A small network was trained on invented records. Each row is its activation on one of them, seen along a few directions.
After each row come some of the record's fields: Movuz, Zoraf, Zir, Seriz.
A field that a record lacks is left out.
The largest differences between rows may come from other fields.
In the rows, zero is written as 500.
Random noise pushes rows far along 3 fixed directions. That doesn't count. These rows show it; they differ only by the noise:
[418 560 400 549 551 653 465 675 412 268 535 430 544 652 585]
[363 612 474 541 558 576 502 548 464 345 491 442 535 617 582]
[430 648 574 745 544 407 431 502 506 341 452 549 411 604 547]
[144 517 476 327 529 606 606 458 482 464 422 428 687 538 621]
[301 369 488 666 449 465 409 672 434 311 411 633 545 554 578]

[278 466 470 443 497 524 555 585 484 542 486 523 636 486 565] | (Movuz w1; Zoraf g7; Zir b3)
[402 377 496 622 430 538 386 640 435 318 455 647 559 538 564] | (Movuz w4; Zoraf g13; Zir b6)
[308 510 571 333 466 537 597 312 562 617 414 464 596 441 483] | (Movuz w1; Zoraf g7; Zir b5; Seriz f1)
[374 499 441 326 528 551 594 527 455 600 526 432 627 478 557] | (Movuz w1; Zoraf g7; Zir b1)
[260 572 518 393 546 596 614 485 589 489 505 374 588 580 490] | (Movuz w3; Zoraf g13; Zir b7)
[359 582 525 465 536 529 580 518 561 545 522 406 509 575 457] | (Movuz w4; Zoraf g12; Zir b5; Seriz f2)
[603 534 609 517 473 456 491 215 547 547 372 576 403 368 487] | (Movuz w1; Zoraf g7; Zir b4)
[646 268 589 697 413 327 362 512 484 494 412 726 385 369 417] | (Movuz w1; Zoraf g7; Zir b4)
[349 342 586 778 403 255 372 643 465 477 371 804 502 423 557] | (Movuz w2; Zoraf g7; Zir b3)
[717 553 352 409 502 853 453 474 385 340 528 375 534 550 523] | (Movuz w2; Zoraf g7; Zir b4)
[396 689 570 339 552 522 610 280 577 620 472 400 551 477 519] | (Movuz w1; Zoraf g7; Zir b5; Seriz f1)
[737 517 461 503 563 415 518 513 494 568 626 432 405 491 460] | (Movuz w1; Zoraf g7; Zir b2)
[363 156 333 404 342 686 444 590 325 384 343 676 723 366 633] | (Movuz w1; Zoraf g7; Zir b4)
[521 598 507 365 509 616 562 349 559 527 493 399 503 492 475] | (Movuz w1; Zoraf g7; Zir b5; Seriz f1)
[366 469 578 706 488 389 476 606 579 420 476 567 446 585 427] | (Movuz w4; Zoraf g13; Zir b7)
[692 212 368 565 424 401 408 709 351 451 548 695 503 406 560] | (Movuz w1; Zoraf g7; Zir b2)
[451 469 509 722 457 360 413 680 415 403 447 708 480 491 592] | (Movuz w1; Zoraf g7; Zir b3)
[523 640 560 645 486 459 478 458 543 453 465 486 417 569 488] | (Movuz w4; Zoraf g12; Zir b5; Seriz f2)
[384 354 546 285 452 358 613 260 530 741 426 567 615 321 532] | (Movuz w2; Zoraf g7; Zir b2)
[509 623 527 532 518 487 479 499 542 501 494 430 479 537 491] | (Movuz w1; Zoraf g7; Zir b5; Seriz f2)
[499 611 617 705 519 379 448 396 586 516 447 598 383 493 489] | (Movuz w2; Zoraf g7; Zir b3)
[356 314 492 576 389 502 426 687 474 420 408 590 563 506 523] | (Movuz w4; Zoraf g12; Zir b5; Seriz f2)
[536 463 361 137 516 850 583 477 428 501 546 302 665 482 530] | (Movuz w1; Zoraf g7; Zir b4)
[446 450 537 437 439 472 478 405 494 561 458 553 558 412 518] | (Movuz w1; Zoraf g7; Zir b6)
[599 559 547 501 518 469 506 419 589 584 535 418 414 491 407] | (Movuz w1; Zoraf g7; Zir b5; Seriz f2)
[376 497 405 299 537 701 593 540 501 519 556 404 633 521 530] | (Movuz w1; Zoraf g7; Zir b3)
[307 476 507 339 462 621 564 450 537 543 418 417 631 491 516] | (Movuz w1; Zoraf g7; Zir b5; Seriz f2)
[372 592 484 321 553 567 621 376 535 537 499 390 598 529 535] | (Movuz w4; Zoraf g13; Zir b6)
[686 372 515 517 476 352 486 455 506 602 547 575 425 402 463] | (Movuz w1; Zoraf g7; Zir b2)
[702 552 667 635 472 374 416 251 554 531 381 614 333 397 441] | (Movuz w2; Zoraf g7; Zir b4)
[635 561 338 247 524 882 531 409 391 429 531 309 612 520 519] | (Movuz w2; Zoraf g7; Zir b4)
[327 618 591 487 545 415 574 363 586 585 459 484 517 499 527] | (Movuz w3; Zoraf g13; Zir b1)
[563 634 523 614 557 315 542 526 455 523 541 556 452 529 580] | (Movuz w4; Zoraf g12; Zir b2)
[498 500 453 568 522 581 456 601 479 429 548 506 502 546 524] | (Movuz w2; Zoraf g7; Zir b3)
[439 442 385 528 523 652 476 725 426 302 547 444 545 607 554] | (Movuz w3; Zoraf g13; Zir b6)
[446 696 568 546 578 386 553 430 539 592 524 486 478 498 515] | (Movuz w1; Zoraf g7; Zir b3)
[381 555 485 259 568 581 659 383 578 612 572 335 583 506 477] | (Movuz w4; Zoraf g13; Zir b6)
[621 611 570 626 509 452 441 442 552 482 517 486 373 541 442] | (Movuz w2; Zoraf g7; Zir b5; Seriz f2)
[522 692 445 371 622 518 652 465 459 570 604 377 540 553 583] | (Movuz w4; Zoraf g12; Zir b2)
[258 455 462 401 469 623 580 539 486 454 430 548 647 512 605] | (Movuz w4; Zoraf g12; Zir b3)
[686 727 445 426 569 738 496 437 489 397 566 326 451 598 506] | (Movuz w2; Zoraf g7; Zir b5; Seriz f1)

Here are new rows. What are their fields?
[435 572 400 154 535 826 617 413 496 509 546 260 659 550 515] | (Movuz w2; Zoraf g7; Zir b5; Seriz f1)
[456 881 667 531 622 396 587 245 660 643 497 313 402 563 438] | (Movuz w1; Zoraf g7; Zir b5; Seriz f2)
[732 621 510 614 510 557 423 447 526 416 540 471 356 541 426] | (Movuz w1; Zoraf g7; Zir b5; Seriz f1)
[785 604 519 535 576 547 466 424 500 482 572 419 376 507 417] | (Movuz w1; Zoraf g7; Zir b4)
[385 240 574 350 378 503 505 330 518 602 331 606 600 326 503] | (Movuz w2; Zoraf g7; Zir b4)
[493 500 556 582 482 408 447 513 565 541 487 509 444 491 439] | (Movuz w1; Zoraf g7; Zir b5; Seriz f2)
[423 490 547 580 515 283 550 529 470 573 487 605 502 481 564] | (Movuz w4; Zoraf g12; Zir b2)
[700 515 516 519 530 561 452 395 501 469 505 472 399 438 424] | (Movuz w1; Zoraf g7; Zir b4)
[397 575 550 318 517 551 560 300 557 608 445 434 568 453 504] | (Movuz w2; Zoraf g7; Zir b5; Seriz f1)
[665 644 602 718 533 302 420 428 533 540 520 578 339 495 486] | (Movuz w2; Zoraf g7; Zir b1)
[584 538 582 633 505 253 522 380 503 588 475 623 405 436 552] | (Movuz w4; Zoraf g12; Zir b2)
[437 219 493 519 371 492 441 619 499 492 442 633 537 423 440] | (Movuz w1; Zoraf g7; Zir b5; Seriz f1)
[409 537 621 598 459 363 456 423 578 558 395 568 490 479 509] | (Movuz w2; Zoraf g7; Zir b5; Seriz f2)
[431 319 279 247 486 765 533 750 371 473 613 390 690 522 551] | (Movuz w1; Zoraf g7; Zir b1)
[325 280 418 250 407 657 548 496 457 543 410 513 687 393 562] | (Movuz w1; Zoraf g7; Zir b5; Seriz f1)
[328 351 587 558 381 419 467 467 519 522 354 662 546 422 492] | (Movuz w1; Zoraf g7; Zir b5; Seriz f1)
[385 439 455 281 506 464 660 402 444 647 479 497 639 411 641] | (Movuz w4; Zoraf g12; Zir b2)
[708 631 546 465 561 383 560 281 515 622 557 484 402 440 507] | (Movuz w1; Zoraf g7; Zir b2)
[575 473 525 596 458 427 446 529 534 479 499 533 409 504 429] | (Movuz w1; Zoraf g7; Zir b5; Seriz f2)
[458 360 534 527 408 526 436 493 506 455 407 591 511 460 476] | (Movuz w2; Zoraf g7; Zir b5; Seriz f1)
